<109>: [-15  47 -65  55  65  93 -31 -73 -11 -65 -67 -39 -72  61  31  46  36  20]
<165>: [ -62   73  -60   85  102   15 -102  -74  -75  -65  -88 -106  -74  -17
   54   72   60  -42]
<10>: [ -56   68  -54   78   99    1 -107  -68  -76  -59  -85 -110  -68  -31
   51   66   54  -47]
<13>: [-65  47 -65  55  65  93 -31 -73 -11 -65 -67 -39 -72  61  31  46  36  20]
<126>: [-39 -47 -41 -50 -64  96  53 -44  23 -37 -30   6 -43  81 -45 -44 -43  42]
<26>: [ -62   73  -60   85  102   15 -102  -74  -75  -65  -88 -106  -74  -17
   54   72   60  -40]
<118>: [ -65   74  -62   87  103   14 -106  -75  -78  -68  -91 -110  -75  -20
   56   73   61  -45]
<31>: [-39 -47 -41 -50 -64  96  12 -44  23 -37 -30   6 -43  81 -45 -44 -43  42]
has: [-110  -68] -> yes
has: [-65  55  65  93] -> yes
has: [-75 -66 -88] -> no
has: [-76 -59] -> yes

<135>: [-81 -66  23  30 -82  31  13 -25  25  30  40  13 -77 -35  28 -47  46  63
  28  23  27   2 -67  22 -90]
<56>: [-13 -19 -59 -47  -9  31 -27 -77 -50 -32 -50 -29  75 -29  49  85  50  12
 -26 -41 -40  64 -97 -52  32]
<89>: [-38 -37  33  63 -40 -54  58  11  49  46  54  75  -2 -27  21  26  23 -62
  68  59  62  68 -28  36  -8]
<87>: [-58 -39  57  63 -35 -11  25  21  33  72  39  66 -69 -17 -30 -81 -37  23
  65  54  60 -29 -13  68 -53]
<113>: [-61 -56   9 -23 -43  19  -4 -76 -15 -11 -22  -1 -13 -23  56  95  49  46
 -22  -8 -19 104 -83  -5 -51]
has: [68 62 59 68] -> no
has: [ 72  39  65 -69 -17] -> no
has: [ 64 -97] -> yes
has: [33 72 39 66] -> yes
has: [-82  30  23] -> no
has: [-56   9 -23 -43  20] -> no

<12>: [  52   83    5  -38  -37 -120]
<44>: [  2 -19 107 -58  48 104]
<40>: [ 49 109 123  -2   0  82]
<17>: [ 49 109 123  72  47  72]
<120>: [-77  -3  78 -29 -87  -2]
<151>: [ 62 106  17  26 -75  93]
has: [106 -58] -> no
has: [107 -58] -> yes
has: [ 17  25 -75  93] -> no

<66>: [-73  26  98 -30]
<54>: [  32  -20 -109   59]
<102>: [-86 -76 -24  65]
<60>: [-30  78  83 -11]
<3>: [-112  -21    4  -41]
<137>: [ -91 -124  -92  -70]
<136>: [-120   50   58   22]
<6>: [  58 -109   83 -118]
<168>: [-56 -59 -81  64]
<24>: [ -91 -124  -92  -25]
has: [-21   4] -> yes
has: [78 83] -> yes
has: [50 58 22] -> yes
has: [  58 -109   83 -118] -> yes

